A small network was shown many inputs. Here are its activations along a few directions, one row for each input.
Each table varies a few parts of the input and shows all the possible inputs, shuffled.
A made-up example of a description, with smaller parts first: one of 6 places along a line, together with either a single point or one of 11 places around a ring or (one of 3 separate values, together with one of 5 places around a ring).
Shared parts are said once, and a part with two or three values counts as separate values.
(in the rows, 128 means zero)

Rows:
R1: [220 134 163 223 133 144 144 125 228 114 101 144  54 156]
R2: [120  84 185  78 124  70 160 140 127 149 145 151 110 183]
R3: [106 150 116 140 123 151 122 115  96 120 132 124 158 117]
R4: [101 105 156 125 126 115 146 132 102 124 138 127 136 159]
R5: [114 152  99 134 120 150 114 126 108 125 106 119 146  91]
R6: [136 154  74 117 131 148  82 131 122 125 122 115 162  83]
R7: [165 158  47  99 144 141  81 120 141 146 128  94 140  57]
R8: [ 92 123 141 135 117 138 151 134 101 110 131 128 126 132]
R9: [102  95 172 101 127  91 162 131 132 139 140 148 121 167]
R10: [102 101 164 122 124 118 154 138 107 124 132 133 126 150]
R11: [106 148 128 137 121 153 127 120 103 122 126 126 147 109]
R12: [123  84 181  79 126  70 153 132 123 145 151 142 119 193]
R13: [139 150  83 116 121 149  89 133 131 131 117 115 154  76]
R14: [103  96 168 102 128  90 153 125 128 137 146 142 129 175]
R15: [112 157  93 137 127 144 105 120  99 121 114 120 154  96]
R16: [220 119 161 223 128 156 143 129 227 120 106 152  40 152]
R17: [ 90 128 132 137 120 135 143 131  97 110 137 122 135 142]
R18: [155 167  40  99 164 140  73 122 132 142 131 101 146  63]
What is each input in this table made of?
Answer: one of 2 separate values, together with either a single point or one of 8 places along a line
The inputs of R17 and R8 match in every part but the choice among 2 separate values. If R15 is changed in the same way as R17 into R8, which row does it become?
Answer: R5

Rows:
R19: [156 138 111 140 135 137 116 126 150 130 123 124 117 114]
R20: [123 134 126 136 124 136 126 127 123 124 124 128 133 122]
R21: [135 132 116 120 131 128 118 127 131 133 127 125 133 117]
R22: [144 140 120 156 130 145 124 125 143 121 120 126 118 119]
R23: [133 135 123 145 125 141 125 128 132 122 121 127 126 120]
R24: [145 134 114 129 131 133 116 128 140 131 125 125 125 115]
R25: [111 128 115  98 132 118 120 128 108 134 136 122 147 121]
R26: [128  76 218 137 119  87 184 135 152 130 138 159  85 212]
R27: [101 129 125 114 126 127 129 128  99 126 134 123 147 126]
R28: [110 131 125 124 125 132 129 128 111 125 128 126 139 123]
R29: [122 130 115 109 131 123 120 128 119 133 131 123 139 118]
What is each input in this table made of?
Answer: either a single point or (one of 2 separate values, together with one of 5 places along a line)
Change only the choice among 2 separate values in R22. List by row number the other rows that result.
Answer: R19

Rows:
R30: [ 37 125 106  54 119 113 116 134  31 130 145 112 202 110]
R31: [162  81 187 119 134  76 163 138 176 142 136 149  74 195]
R32: [138 108 168 150 123 123 152 133 157 124 126 143 102 159]
R33: [117 194  52 188 128 203  92 118 101  99 105 100 157  55]
R34: [148 102 160 127 124 108 145 134 162 134 133 142  99 159]
R35: [130 116 178 179 113 138 159 130 144 109 124 145 104 167]
R36: [135 152  94 140 128 160 105 129 124 124 114 117 141  84]
R37: [ 41  85 191  62 112  79 172 134  58 135 160 142 161 189]
R38: [129  94 216 186 114 120 188 130 148 109 129 156  80 201]
R39: [161 171  37  98 149 144  68 119 133 142 124  95 154  52]
R40: [163 102 152 112 133  92 136 135 171 142 134 138 100 161]
R41: [ 35 109 147  56 116  94 144 131  44 134 148 130 185 147]
R42: [171  78 180 103 146  66 156 136 182 151 146 150  74 198]
R43: [123 120 181 200 110 151 164 127 140 102 117 144 103 169]
R44: [123  98 218 207 111 134 193 126 145 101 121 156  78 204]
R45: [ 46  63 231  75 113  64 205 134  67 136 164 152 131 226]
R46: [ 34 153  53  52 132 132  92 127  23 125 146  94 220  69]
R47: [171 139  76  88 148 119  83 125 146 152 134 111 140  91]
R48: [116 147 142 191 112 165 139 121 123 104 107 135 125 128]
R49: [135 180  45 137 141 176  82 120 118 123 116  99 155  47]
R50: [169 167  31  83 161 134  60 116 140 153 135  95 155  53]
R51: [146 174  40 115 141 162  76 120 124 134 122  98 153  48]
R52: [165 123 110  89 147  97 108 125 159 156 136 130 125 124]
R53: [142 128 123 119 126 123 123 127 144 138 123 133 123 119]
R54: [123 143 140 170 116 153 134 124 126 111 113 136 126 126]
R55: [126 189  52 166 131 192  87 119 105 105 110 102 156  54]
R56: [131 135 130 142 126 138 129 127 139 127 117 135 125 118]
R57: [172  98 145  96 145  83 129 132 177 151 145 139 100 165]
R58: [118 164 104 190 115 187 114 125 109 101 104 118 141  93]
R59: [147  81 196 135 125  91 173 137 166 135 136 153  74 193]
R60: [137  87 205 158 124 106 181 135 162 123 130 154  77 193]
R61: [162 143  82 103 136 128  91 129 139 143 123 112 139  88]
R62: [156 127 117 103 135 106 114 128 153 146 126 129 123 122]
R63: [146 145  87 118 128 145  99 129 130 134 121 116 138  85]
R64: [127 160 102 169 118 176 109 127 112 106 110 119 141  91]
The inputs of R59 and R51 match in every part but one. If R60 is changed in the same way as R59 into R51, which row does it become?
Answer: R49
What is each input in this table made of?
Answer: one of 5 places along a line, together with either a single point or one of 6 places along a line
Start at R48 and move only the place on the line of 6, one step at a time. The first step leads to R54. Which rows follow, in order?
Answer: R56, R53, R62, R52

Rows:
R65: [139 124 143 138 122 128 133 130 144 129 120 137 117 133]
R66: [112 125 135 125 124 127 133 129 114 125 130 129 136 134]
R67: [114 122 133 121 130 122 137 128 116 127 135 127 129 137]
R68: [117 121 136 116 132 115 136 126 119 131 137 129 130 142]
R69: [143 120 140 133 127 122 132 131 146 130 126 134 114 139]
R70: [136 127 140 147 125 133 134 128 138 123 124 133 117 137]
R71: [121 118 136 111 126 116 131 131 122 133 133 130 133 136]
R72: [137 123 138 143 131 129 138 128 140 125 129 130 111 140]
R73: [134 184  30 120 139 171  66 120 107 127 117  95 172  37]
R74: [140 122 140 138 133 122 137 126 143 128 131 132 112 144]
R75: [115 123 138 116 120 122 132 131 119 131 127 133 136 130]
What is each input in this table made of?
Answer: either a single point or (one of 2 separate values, together with one of 5 places around a ring)

Rows:
R76: [ 52 148 147 152 106 158 135 119  54 101 125 132 188 133]
R77: [143  93 150  35 117  66 125 146 154 171 130 149 126 133]
R78: [106  56 212 105 130  75 194 143 133 130 163 147  84 219]
R79: [ 81 174  24  85 151 147  79 117  64 123 144  82 194  59]
R80: [158 128 169 241 131 167 173 128 177  95 106 143  53 156]
R81: [129  81 194  87 124  58 149 132 136 147 144 153 125 209]
R82: [157 108  87  18 179  57 104 120 144 181 170 110 131 127]
R83: [220 172  36 147 170 155  70 118 182 134 129  95 102  71]
R84: [ 34 131 164 173 103 164 182 124  43  87 131 122 141 147]
R85: [ 71 149  95 104  95 163 100 139  63 123 104 124 189  62]
R86: [204 147 107 170 109 167  95 138 198 131  84 130 105  72]
R87: [181 150 151 219 119 161 129 112 189 112 106 149  97 148]
What is each input in this table made of?
Answer: one of 3 separate values, together with one of 4 places along a line
The inputs of R78 and R77 match in every part but the place on the line of 4. If R84 is changed in the same way as R78 into R77, which row does it become?
Answer: R85
Change only the place on the line of 4 in R83. List by row number the other rows that result.
Answer: R80, R86, R87
